B =
[[-19.0 -39.0  -7.9 -24.8  30.9  25.6 -25.6 -12.7  -9.2  13.8  20.9  16.8]
 [-32.1  -3.4  12.1  -2.5  22.0   1.5 -32.3  22.9 -11.5 -14.3 -26.1 -10.2]
 [ 16.7   9.6  -3.6   7.4  15.2  33.9  -3.2  -5.9 -45.2  26.6 -10.8 -17.3]
 [-38.5  -7.4  11.7  -4.8  29.7   8.5 -38.0  23.0 -17.7 -13.0 -28.6 -10.8]]
The third entry on the diagonal from the top-right corner: 26.6
What is the second entry on the main diagonal?
A: -3.4
The third-last entry, reading row by row is -13.0
The top-right entry is 16.8
What is the first entry, reading row by row?
A: -19.0
The smallest entry in the first row: -39.0
What is the smallest entry in the first column?
A: -38.5
What is the largest entry in the last row?
A: 29.7
What is the entry just left of 20.9?
A: 13.8
The largest entry in the first row: 30.9
The entry just left of -13.0 is -17.7
The bottom-right entry is -10.8
What is the entry directly above -45.2?
A: -11.5
What is the minimum?
A: -45.2
What is the entry directly below the largest entry?
A: 8.5
The entry directly above -17.3 is -10.2
The smallest entry in the last column -> -17.3
The 3rd entry, reading row by row -> -7.9
The largest entry in the first column: 16.7
What is the top entry of the column that holds the largest entry?
A: 25.6
The entry directly above 7.4 -> -2.5
What is the entry just right of -3.2?
A: -5.9
What is the second entry on the diagonal from the top-right corner?
A: -26.1
What is the entry just right of the largest entry?
A: -3.2
What is the entry directly above the largest entry?
A: 1.5
The entry just left of 33.9 is 15.2

Questions about the matrix below. Counting starts at 1.
1) Report the entry at row 1, column 2.
2) Report the entry just left of the smallest entry.
3) Report the entry at row 3, column 1.
4) Report the bottom entry of the column that holds the largest entry.
5) Report the entry at row 1, column 3.
6) Report the entry in row 2 and column 1.
7) Report the entry directly below -10.6.
8) Report the top entry of the column that holds the largest entry.
[[ 34.2   2.3  -0.1 -48.5  -8.0  15.5  32.1   5.1  -5.0 -19.3]
 [  2.7   6.5   8.9 -29.1 -23.5 -58.7  23.4 -10.6  16.0   4.5]
 [ -6.3  -8.7  16.8  34.1  12.8  20.5  12.7  47.5  -3.4  -3.0]
 [  5.7  -3.9   4.8  -2.9  13.6  34.2   5.6  41.2 -20.5  20.9]
 [ -5.7  -2.4 -20.1 -53.1  -1.2   2.6  -5.0  46.5  12.4  -3.0]
 [-16.3  -6.0 -17.2  -9.6 -14.7  13.6 -13.3   7.1   7.5 -41.9]
 [-16.9  18.0   4.6  16.7  23.2   3.7  -7.5  15.8   6.2   6.0]
 [ -7.8   5.9 -10.7 -23.0  19.6 -12.2  26.9  14.3 -21.5   6.6]
 [-39.9   3.7  -7.5 -45.0   5.2  28.4  -6.0  -7.6  11.2   6.4]
 [ 14.6 -22.3   3.0   0.2 -11.1   9.8  -7.7 -27.1   5.7  -6.6]
 [ 37.8   2.7   4.5  23.7  -2.2  22.6  -2.0  -1.4 -35.3  21.8]
 [-27.6  -8.8  -8.3  31.1 -15.2  23.4 -14.3   9.2   9.7  12.8]
 [ -4.6 -12.1 -15.5  -8.4 -17.5 -43.0   5.1   4.4  -0.2   6.0]]
1) 2.3
2) -23.5
3) -6.3
4) 4.4
5) -0.1
6) 2.7
7) 47.5
8) 5.1

X =
[[ 0.015  0.008  0.039 -0.095 -0.101 -0.074 -0.137  0.128  0.009  0.027
   0.027 -0.196  0.067  0.046]
 [ 0.129 -0.084 -0.018  0.070 -0.026 -0.042 -0.010  0.041  0.000 -0.078
   0.090 -0.029  0.005 -0.016]
 [-0.031 -0.001 -0.024  0.022  0.008  0.007  0.028 -0.047  0.057  0.061
  -0.047  0.054 -0.102 -0.051]
 [ 0.039 -0.020 -0.104  0.061  0.151 -0.038 -0.105  0.154  0.001 -0.044
   0.158  0.011 -0.206 -0.023]
 [ 0.000 -0.086 -0.025  0.117 -0.065 -0.147 -0.068 -0.122  0.043 -0.004
  -0.053 -0.110 -0.209 -0.141]
 [ 0.128 -0.072  0.024 -0.026 -0.173 -0.038  0.109  0.107  0.066  0.060
  -0.189 -0.139 -0.032  0.044]
 [-0.134  0.087 -0.051 -0.166  0.001  0.054 -0.092 -0.026 -0.199 -0.120
   0.026  0.108  0.099  0.049]
 [ 0.078 -0.163 -0.119  0.145 -0.061  0.044 -0.019 -0.001  0.005 -0.158
   0.066 -0.042 -0.104 -0.088]]
The entry just left of -0.092 is 0.054
The entry just left of 0.145: -0.119
Report the maximum.
Answer: 0.158
The smallest entry: -0.209
Report the entry just left of -0.209.
Answer: -0.110
The entry just right of -0.105 is 0.154
Report the entry just right of the largest entry.
Answer: 0.011
Report the entry just right of -0.020.
Answer: -0.104
